Each row below is a small network's average activation on inputs in which a field has the value named, seen along a few directions.
Values that are neighbours, or in one group, have similar rows; names and order tell nothing.
(in the rows, 500 means zero)
Random noise pushes rows far along 9 fixed directions. That doesn't count. These rows show it; they differ only by the noise:
[619 541 498 444 428 227 569 434 428 690 499 345 506 387 539 462 510 377
 496 434 263 421]
[427 686 472 659 634 561 517 464 647 526 604 492 528 523 434 230 476 324
 641 626 547 534]
[563 512 561 486 488 663 643 505 435 377 328 463 622 563 559 470 618 339
 422 585 465 413]
[605 476 496 611 533 351 449 453 515 634 701 453 453 550 489 271 514 526
 534 405 539 562]
[408 427 494 629 538 625 441 598 474 420 670 617 432 675 403 442 636 570
 217 525 683 570]
[551 508 492 668 611 696 644 500 448 457 581 621 518 505 677 169 440 708
 736 566 700 346]
[565 445 452 595 410 602 589 736 353 551 508 486 548 446 554 415 540 554
 371 578 428 328]
[405 481 491 575 560 512 574 487 334 510 524 563 435 466 472 484 401 642
 505 482 590 314]
[597 409 550 426 473 595 481 508 434 460 357 423 559 469 570 645 356 502
 647 494 474 401]
[299 551 460 392 476 664 528 601 458 417 403 581 469 379 527 807 406 502
 430 689 425 351]
[628 446 452 579 534 381 415 315 456 670 626 360 355 453 500 324 398 589
 753 406 499 445]


Nili, 11 values:
e2: [417 516 456 518 597 582 413 430 680 416 619 641 416 530 527 346 630 590
 522 561 628 715]
e10: [525 527 520 416 409 750 660 569 473 348 367 543 582 580 666 528 632 515
 381 610 506 435]
e8: [640 422 536 628 526 511 553 403 499 539 522 509 552 671 481 109 649 406
 574 404 605 585]
e1: [481 536 478 564 395 140 674 789 388 644 550 600 644 364 488 405 639 549
 163 411 354 438]
e11: [438 421 345 442 318 563 415 715 454 613 697 599 298 301 653 635 483 786
 398 628 375 407]
e6: [683 298 462 433 388 439 448 497 379 602 452 364 478 409 531 467 588 634
 458 371 350 492]
e9: [655 501 443 521 414 554 639 534 493 465 445 533 515 431 678 372 730 623
 515 598 439 450]
e5: [434 538 518 265 385 408 438 575 530 551 292 397 586 398 455 866 362 223
 474 535 227 491]
e7: [598 417 393 630 374 429 434 483 423 604 714 375 293 632 399 336 806 568
 180 404 491 619]
e4: [678 419 502 543 447 515 417 471 517 455 437 418 520 612 428 516 621 539
 469 406 547 617]
e3: [667 458 604 615 546 485 598 553 414 454 350 408 679 582 440 393 415 539
 599 313 619 446]
Nili is arranged as a line.
Question: Name the neighbours of e1, in listed order.
Answer: e2, e9
Question: Name the neighbours of e8, in listed order.
Answer: e5
Question: Name the neighbours of e10, in listed order.
Answer: e11, e7

Pufo, 11 values:
l10: [408 513 434 564 527 516 572 423 381 571 592 566 360 448 512 344 509 612
 487 541 514 339]
l1: [386 676 504 506 667 254 519 387 622 621 611 560 476 351 513 442 217 560
 839 432 540 518]
l7: [638 415 438 652 544 630 379 292 485 502 418 298 399 547 336 339 584 424
 706 502 531 501]
l5: [433 598 464 416 447 470 566 640 576 531 626 638 513 392 698 559 495 572
 450 619 435 504]
l6: [489 645 485 593 536 431 495 545 647 537 559 460 581 562 382 322 650 278
 371 550 440 664]
l9: [490 450 494 463 512 389 417 324 472 509 427 426 401 475 385 610 508 520
 538 413 485 502]
l2: [358 488 585 488 579 501 481 514 404 389 273 451 621 512 256 744 349 381
 447 421 546 459]
l3: [451 470 376 531 429 524 377 560 495 635 652 466 355 399 487 516 381 585
 569 559 438 433]
l8: [465 593 465 570 621 518 530 297 504 552 538 507 371 407 569 353 252 669
 928 505 622 354]
l4: [315 502 497 479 481 704 554 713 483 368 568 726 505 570 561 615 559 586
 234 638 600 471]
l11: [560 361 549 456 426 400 375 532 384 548 356 302 534 543 282 751 380 398
 438 323 423 500]
Pufo is arranged as a line.
Question: A walk along Pufo starts at l7 and steps to its neighbour l9. Put l10, l1, l2, l4 in the order it reaches them.
Answer: l2, l1, l4, l10
Question: Name the neighbours of l8, in listed order.
Answer: l5, l11
